Each row below is a small network's average activation on inputs in which a field has the value named, seen along a few directions.
Related values have similar rows: they may be neighbours, one step apart, or belong to one group.
In the rows, zero is written as 500.
Strong random noise was added to every row along 3 fixed directions; ignore it. To show where, here is one row again and again, with new noise each time:
[413 872 391 309 637 671 262 657 362 370 519 653 184 754 599 555 491]
[513 465 397 506 567 481 546 487 466 450 480 565 402 469 551 399 559]
[511 564 382 466 638 497 552 565 510 453 463 630 354 496 462 479 567]
[507 289 421 540 598 442 612 410 451 594 460 513 443 400 571 364 516]
[496 456 406 496 566 495 518 472 434 474 485 548 392 487 587 392 535]


F, 30 values:
f28: [436 417 604 486 333 478 430 513 280 419 653 497 613 465 710 426 482]
f9: [462 590 501 478 556 608 236 426 318 448 497 353 374 765 722 422 506]
f27: [353 559 670 489 333 554 454 447 465 505 528 482 596 572 586 554 446]
f3: [561 412 566 483 558 508 473 521 481 431 506 395 434 574 559 498 577]
f17: [516 415 502 565 242 527 523 519 604 354 488 372 713 520 531 536 503]
f14: [504 612 491 537 467 549 474 649 524 381 497 732 388 586 319 699 529]
f5: [379 199 583 415 760 539 521 470 265 967 527 428 264 549 634 556 316]
f13: [475 241 519 467 558 641 321 333 364 862 361 423 511 665 574 507 271]
f6: [466 624 472 418 514 581 351 520 448 554 469 662 340 632 468 632 395]
f10: [485 679 486 497 503 468 451 497 527 471 489 679 543 460 417 606 415]
f24: [425 194 618 485 591 449 541 405 292 832 603 380 576 364 772 360 386]
f16: [435 388 643 458 545 423 650 509 531 716 546 338 551 320 485 435 552]
f7: [465 760 433 517 408 564 291 479 501 307 492 360 508 638 571 475 445]
f4: [490 636 447 453 635 541 476 591 567 497 426 359 437 482 359 592 527]
f25: [541 470 458 580 293 436 491 403 625 345 420 390 705 477 464 441 489]
f15: [555 140 591 670 402 334 640 467 518 531 517 521 521 360 510 435 541]
f21: [424 585 612 356 516 595 311 543 359 559 550 218 400 698 748 593 403]
f30: [565 762 527 430 347 482 485 735 666  78 525 482 524 580 375 655 619]
f2: [528 402 554 584 452 387 670 529 589 506 481 695 683 310 361 583 522]
f29: [497 533 431 465 584 456 512 440 436 576 608 498 535 353 549 436 525]
f1: [394 518 662 455 364 566 412 557 448 518 596 433 545 535 661 475 484]
f19: [494 668 503 559 288 603 419 364 482 389 579 371 609 426 595 280 446]
f23: [561 320 602 462 546 500 515 493 514 579 530 458 479 611 467 606 525]
f26: [543 194 562 497 510 484 559 437 565 716 420 492 581 532 399 578 437]
f11: [564 604 361 535 561 470 559 490 526 481 445 664 404 549 343 544 489]
f12: [381 573 604 428 505 622 395 412 476 814 439 463 531 515 547 520 254]
f22: [429 830 459 477 355 611 180 418 308 271 659 499 489 637 773 419 407]
f20: [583 727 391 431 500 646 325 490 464 315 476 531 433 765 463 492 498]
f18: [431 549 533 468 551 524 494 449 474 710 554 340 539 435 585 404 508]
f8: [490 662 367 426 719 508 534 623 550 470 460 690 285 534 392 552 572]
F is arranged as a network in which each value has 4 neighbours.
- Which values are neighbours of f27? Give them in the order they are listed. => f17, f2, f1, f12
- Which values are neighbours of f7? Give them in the order they are listed. => f4, f25, f19, f20
- Which values are neighbours of f15? Give them in the order they are listed. => f28, f14, f5, f23
- Which values are neighbours of f29? Give them in the order they are listed. => f24, f22, f18, f8
- Fewest steps between f30 and f26? => 2
Each value of F is a pair of two hidden parts, and every pair occurs once (6 first parts, 5 second parts).
- Changing only the second part turns f4 into f18. f30 has the same second part as f4; what does that change turn f30 into? => f1
- Changing only the second part turns f20 into f11. f3 has the same second part as f20; what does that change turn f3 into? => f5
- Changing only the second part turns f28 into f23. f10 has the same second part as f28; what does that change turn f10 into? => f13
- Changing only the second part turns f17 into f27. f25 has the same second part as f17; what does that change turn f25 into? => f12

G, 16 values:
g16: [494 658 457 437 699 491 632 692 549 339 611 655 284 507 409 559 689]
g3: [508 295 489 579 624 552 531 317 405 810 445 620 371 537 566 333 391]
g12: [530 359 359 625 433 432 567 319 333 494 571 435 515 318 721 228 456]
g2: [540 589 416 384 703 425 575 665 500 551 599 454 392 436 502 529 647]
g4: [442 581 666 397 416 554 492 670 525 440 586 603 623 485 478 633 544]
g8: [615 292 498 523 482 435 670 558 646 471 328 450 540 549 343 588 484]
g14: [667 102 427 694 405 272 699 477 652 352 410 565 581 337 377 418 638]
g9: [547 301 351 551 614 445 550 347 553 627 402 623 539 476 310 547 451]
g15: [677 448 388 687 457 477 622 457 750 384 340 500 651 422 303 474 537]
g7: [514 215 638 578 326 495 564 366 548 550 468 222 659 497 539 454 536]
g13: [468 664 527 587 354 401 711 580 703 388 519 685 718 274 320 563 584]
g5: [403 943 373 372 562 597 245 523 334 272 581 468 330 644 784 375 538]
g1: [564 446 505 507 612 483 523 531 413 471 495 654 321 534 446 599 559]
g6: [550 883 472 546 312 452 671 687 794 148 477 661 718 305  97 580 681]
g10: [460 287 694 552 489 365 612 544 567 786 513 352 682 361 465 578 482]
g11: [347 605 615 284 738 684 192 401 409 963 441 318 378 695 516 663 137]
G is arranged as a 2 by 8 grid.
- Which values are neighbours of g14? Give them in the order they are listed. => g8, g9, g1
- Which values are neighbours of g4? Give them in the order they are listed. => g13, g10
- Which values are neighbours of g11? Give them in the order they are listed. => g15, g7, g6
- Which values are neighbours of g5? Give them in the order they are listed. => g12, g2
Each value of G is a pair of two hidden parts, and every pair occurs once (2 first parts, 8 second parts).
- Changing only the second part turns g4 into g10. g13 has the same second part as g4; what does that change turn g13 into? => g6
- Changing only the second part turns g7 into g16. g11 has the same second part as g7; what does that change turn g11 into? => g12
- Changing only the second part turns g5 into g15. g2 has the same second part as g5; what does that change turn g2 into? => g8

J, 16 values:
j11: [568 520 380 512 539 580 439 407 471 585 498 465 333 610 495 534 356]
j7: [505 625 556 445 481 472 377 706 445 443 653 422 533 426 461 545 578]
j16: [404 829 546 480 396 595 304 463 401 307 652 552 499 519 666 441 482]
j2: [354 278 630 389 501 480 527 379 293 897 556 409 543 336 658 495 294]
j1: [468 747 335 440 486 562 374 556 631 316 405 570 474 634 411 449 466]
j3: [471 395 639 434 350 539 408 468 510 399 416 285 564 604 594 418 524]
j13: [617 270 454 651 397 436 475 327 429 370 456 452 524 542 520 420 580]
j4: [457 225 575 403 579 468 641 480 644 790 433 481 637 434 275 675 440]
j12: [580 621 548 557 473 412 754 700 739 299 515 461 518 380 360 595 796]
j5: [500 778 401 552 598 443 570 550 567 344 481 570 522 403 526 487 532]
j15: [511 322 462 674 539 463 789 390 726 724 311 590 658 284 194 525 491]
j9: [610 488 565 693 224 428 540 457 664 320 501 529 767 419 448 438 579]
j14: [558  65 482 558 566 413 544 460 432 609 410 518 557 487 531 577 386]
j8: [597 566 405 536 399 488 432 334 318 385 623 391 500 529 781 236 580]
j10: [436 279 539 522 500 589 392 373 292 600 563 439 386 546 861 276 512]
j6: [413 521 534 381 633 508 485 600 303 548 592 590 250 660 556 512 422]
Each value of J is a pair of two hidden parts, and every pair occurs once (2 first parts, 8 second parts).
- Changing only the second part turns j14 into j15. j6 has the same second part as j14; what does that change turn j6 into? => j16
- Changing only the second part turns j4 into j3. j7 has the same second part as j4; what does that change turn j7 into? => j12
- Changing only the second part turns j5 into j8. j1 has the same second part as j5; what does that change turn j1 into? => j11
